A small network was shown many inputs. Here are its activations along a few directions, one row for each input.
In each table, some parts of the input vary, and every possible input appears once, in random order.
Descriptions start from the smaller parts, as in this example, which fits no table here: values(3) and (point or line(9) or (line(6) and ring(8))).
Shared parts are said once, and a part with two or three values counts as separate values.

Table:
R1: [ 1.41 -4.86  1.93 -3.22 -4.69  9.29  1.53  2.15  6.64  2.62  6.69  0.76]
R2: [ 0.39 -3.96  2.53 -3.98 -4.70  5.40  0.89  0.97  7.15  2.29  6.57  4.12]
R3: [ 0.51 -3.50  1.32  2.23  1.17 -2.17  2.34  3.88 -2.98  0.18  2.67 -2.58]
R4: [ 3.05 -2.49 -2.56  1.89  0.70 -3.43 -1.98 -1.95 -1.00  1.55 -1.48  3.28]
R5: [-2.15  6.51 -0.13 -1.50 -0.31  0.13  0.66 -0.27  1.45 -1.34 -3.36 -2.52]
R6: [-2.35  2.34  0.69  0.93 -1.26 -1.95 -0.88 -1.98  1.26  0.01 -1.11 -3.07]
R7: [ 2.67 -1.41 -2.08 -0.29  1.44 -1.52 -4.85 -2.83 -1.19 -1.55 -3.66  4.81]
R8: [ 0.04 -1.53 -0.01  0.77  0.59  0.57 -0.34  3.55 -3.28 -3.97 -0.17 -0.90]
R9: [ 0.96  0.37  0.38  0.90 -2.13 -3.24 -2.32  0.24  1.99 -0.98  0.23 -2.42]
R10: [ 0.52  4.39 -2.73 -1.15  2.28 -0.43  1.04 -3.44 -2.59  1.22 -3.63  2.48]
R11: [-2.08 -1.17  1.76  3.07  2.43 -0.32  4.48  0.82 -3.78  0.60  1.86 -3.24]
R12: [-2.75  3.61  0.14 -0.39  2.95  1.32  4.95  2.61 -4.08  0.25  0.13 -2.83]
R13: [-0.36 -0.57 -1.14  1.82  1.81 -2.39 -0.22 -3.68 -1.55  3.03 -3.20  2.82]
R14: [ 0.12  2.26 -0.10 -1.09 -0.27 -1.26 -5.28 -0.07  1.97 -3.91 -1.54 -0.72]
- What do these inputs look like to the network? => values(2) or (values(3) and line(4))

Table:
R15: [ 2.16 -0.05 -1.30  1.48 -1.23 -3.48 -7.43 -5.47  3.38 -2.08 -2.81  4.48]
R16: [-1.46 -0.80  2.46 -3.34 -3.28  5.03  2.72  3.56  2.62  0.51  4.29  1.35]
R17: [-0.84 -3.02  2.03 -0.26 -3.22  3.75  2.96  2.24  2.24 -0.29  4.62 -1.61]
R18: [ 2.40 -0.51 -1.62  1.27  4.05 -4.45 -3.91  0.97 -4.75 -4.42 -4.12 -1.31]
R19: [-1.39  2.04 -1.68  2.57  5.89 -5.77  3.30 -2.51 -8.18  2.43 -1.94 -1.32]
R20: [ 0.93 -4.39  2.04  0.89 -2.90  0.96 -0.69  3.26  1.82  0.46  3.11 -1.61]
R21: [ 3.14 -4.32 -2.88 -3.27 -0.49  4.75  0.56 -4.31  3.12  5.04  0.63  8.01]
R22: [-0.38  6.78 -0.60 -4.21 -1.78  0.41 -2.41 -1.53  4.81 -1.29 -3.42 -0.80]
R23: [-1.46 -2.41  2.25 -1.38 -2.83  4.73  1.69  2.62  3.06  0.61  5.01  0.05]
R24: [-4.77  6.98 -0.93  1.00  3.56 -2.76  2.97 -0.44 -5.10  0.14 -6.12 -5.03]
R25: [ 1.48  2.15 -1.66  3.58  4.76 -6.04 -0.40 -1.13 -4.66 -2.03 -3.51  0.23]
R26: [ 0.19 -2.45  1.90  1.67 -2.52  2.88  0.63  2.74  1.64  0.91  4.26 -2.45]
- What do these inputs look like to the network? => values(3) or line(4) or line(5)

Table:
R27: [ 0.43 -2.99  0.28  5.43  4.14 -5.25  1.91  1.67 -7.70 -0.32  1.02 -2.92]
R28: [-2.56 -0.49  0.12  0.89  1.39  0.66  5.89 -0.31 -2.54  4.64  1.77 -1.28]
R29: [-0.73 -0.61  3.25 -3.00 -5.43  6.31  0.70  4.96  6.41 -2.13  5.26 -2.56]
R30: [-4.32  1.35  3.09  0.31  0.06  2.15  6.40  6.14 -3.94  0.17  3.07 -6.34]
R31: [ 4.46 -6.65 -1.05 -2.31 -2.01  3.44 -2.92 -1.62  4.19  1.24  2.70  7.18]
R32: [ 1.18 -2.23  0.38 -2.70 -4.57  4.62  0.24 -1.44  7.47  3.01  4.13  2.78]
R33: [ 1.40 -4.51 -1.70  1.26  4.01  0.02  2.91 -0.45 -5.92  2.58  0.44  2.83]
R34: [-3.50  8.02  0.98 -2.80 -1.10  0.61 -0.71  1.95  1.25 -3.23 -3.93 -5.06]
R35: [ 1.26  4.06 -1.64  3.16  3.04 -7.85 -4.79 -2.40 -2.66 -3.68 -6.25 -0.55]
R36: [ 1.44  2.88 -3.13 -1.31  2.34 -2.39 -3.98 -4.79 -1.23 -1.32 -6.17  4.83]
R37: [-2.30  6.87 -1.52 -1.91  0.09 -1.09 -1.31 -4.46  2.33  1.06 -4.71  0.21]
R38: [ 3.24 -5.70  0.93  2.98 -1.96 -1.23 -4.34  0.75  2.34 -2.03  2.67  0.88]
- Changing only one part turns R28 into R33. The same change can be made to R37. Which row results? => R36
- What do these inputs look like to the network? => values(3) and line(4)
- Change only the line(4) part in R29. List by row number the other rows that result. => R31, R32, R38
